Here are a small network's activations along a few directions, averaged over the inputs that share one value of a field.
Related values have similar rows: they may be neighbours, one step apart, or belong to one group.
Random noise pushes rows far along 8 fixed directions. That doesn't count. These rows show it; they differ only by the noise:
-22; 19; 235; -167; 263; -94; 30; -200; 129; -105; -138; -242; -170; -43; -17; 388; -18; -168; 206; -152
186; -303; 179; -250; 115; 118; -471; -18; -28; -33; 5; -182; -394; -38; 464; 189; -446; -264; 89; 354
89; 116; -404; -1; -449; -23; -104; 137; -116; -268; -4; 201; -73; 6; 138; -93; -87; 127; 235; 10
150; 161; -101; -137; 94; -275; -186; -87; -48; -113; 175; -162; 22; -47; 154; 26; -60; -190; 104; -406
-30; 151; -182; -63; -102; 139; -20; 122; -11; -22; 324; -144; 119; -138; -243; -115; 158; 53; 238; -128
-200; -68; 132; -66; 38; 55; 188; 152; -68; 58; 63; -47; -200; 174; 217; 33; -145; 30; -116; 284
55; 69; 95; 137; 65; 161; 70; 60; 235; 35; 12; -94; 238; 166; -187; 207; 222; -4; -256; -92
44; -120; 196; -131; 370; -202; 27; -135; -114; 184; -69; -161; -212; -54; 203; 48; -294; -212; -152; -48
10; -111; -18; -43; -49; 132; 300; 54; -90; 98; -319; 38; -417; -174; 198; 149; -173; -33; 229; 343
-13; -2; 21; 92; 78; -60; -181; -123; 85; -56; 16; 28; 339; 151; -503; -69; 11; 156; -344; -262


Field BOD:
sul: -109; -115; 8; -135; 65; -90; -113; -205; -50; -73; -79; 125; -107; -212; -100; -170; -76; -30; 179; -44
regaf: -656; 16; 285; -403; 40; 41; -107; 113; -190; -168; 734; -280; -155; 65; 78; -195; 87; 155; 619; 239
feg: -89; 70; -269; -201; -248; -96; 84; 62; -216; -123; 75; 131; -315; -292; 329; -273; -110; -10; 412; 85
vigan: -197; -50; 323; -78; 24; 370; -58; 91; 243; -60; 148; -97; -25; 65; 22; 169; 277; 32; 141; 407
rer: 181; -15; -352; 176; -300; -208; 8; -70; -305; -18; -344; 379; -88; -92; 74; -233; -261; 151; 38; 11
loz: 143; -130; -284; 99; -75; 99; -97; 1; -180; 205; -6; 153; 81; -294; -390; -412; -165; 135; -136; 51
til: 153; -213; 170; -5; -16; 221; -183; -42; 177; -46; -187; -16; -155; -59; 308; 296; 84; -164; 207; 306
sepob: -364; 47; 193; -183; -40; -5; -97; 200; 51; -134; 471; -152; -8; 320; 92; -75; -39; 102; -103; 160
guvo: -3; 357; -186; 237; -64; -252; 611; 228; -94; 192; 59; 41; 253; 194; 273; -74; 276; -34; -275; -289
veges: 91; 10; 64; 59; 288; -296; -58; -189; -95; 207; 26; -90; 135; -63; -44; -118; 11; -135; -24; -328
The values of BOD form a ring.
Going along BOD from sepob by way of its neighbour loz, in what order are regaf, rer, til, veges met? -> rer, veges, regaf, til
How many steps from neighbour to neighbour lead from guvo to vigan, at the fewest? -> 5

Field TINAG:
rina: -103; 253; -233; 164; 51; -240; 653; 123; -218; 157; -129; 132; 98; -49; -334; -234; -46; 228; -150; -319
fus: 278; -245; 81; 283; 76; -637; -613; -329; -146; -153; -225; 445; 464; 648; 92; -211; -354; 142; -891; -304
mudo: 280; -188; -408; 183; -346; -233; -512; -141; -312; -33; -234; 548; 121; -53; 108; -632; -331; 107; -162; 31
nanem: -415; -294; 324; 26; 197; 405; 511; -26; 62; 502; -386; 112; -280; -256; -486; -199; -138; 129; -331; 549
ruda: -465; 119; -206; -247; -454; -243; 136; -132; -252; -534; -251; 121; -411; 10; -312; 78; -308; 452; 814; 108
safik: 146; -422; 403; -186; 622; 39; -132; -395; -76; 386; -233; -114; -249; -563; -13; -36; -242; -317; 23; 199
mefe: 385; -68; -161; 190; 39; 274; 53; 4; 11; 380; -17; -48; 150; -455; -57; -188; 470; -170; 234; -75
gani: 162; 15; -213; 471; -153; -34; -246; 86; -95; 98; -43; 277; 606; 351; -448; -296; -55; 429; -737; -104
gota: -152; -160; -218; 42; -211; 315; 436; 383; -183; 318; 82; 152; -255; -56; -44; -226; -194; 248; -303; 480
nuf: -167; 135; -66; -260; 324; -538; 476; 96; -352; 235; 255; -106; -355; -39; 749; -266; -385; -376; -286; -213
The values of TINAG form a ring.
List every value one step from ruda, in the order listed. -> rina, gani
List every value one step from mudo, in the order listed. -> safik, mefe
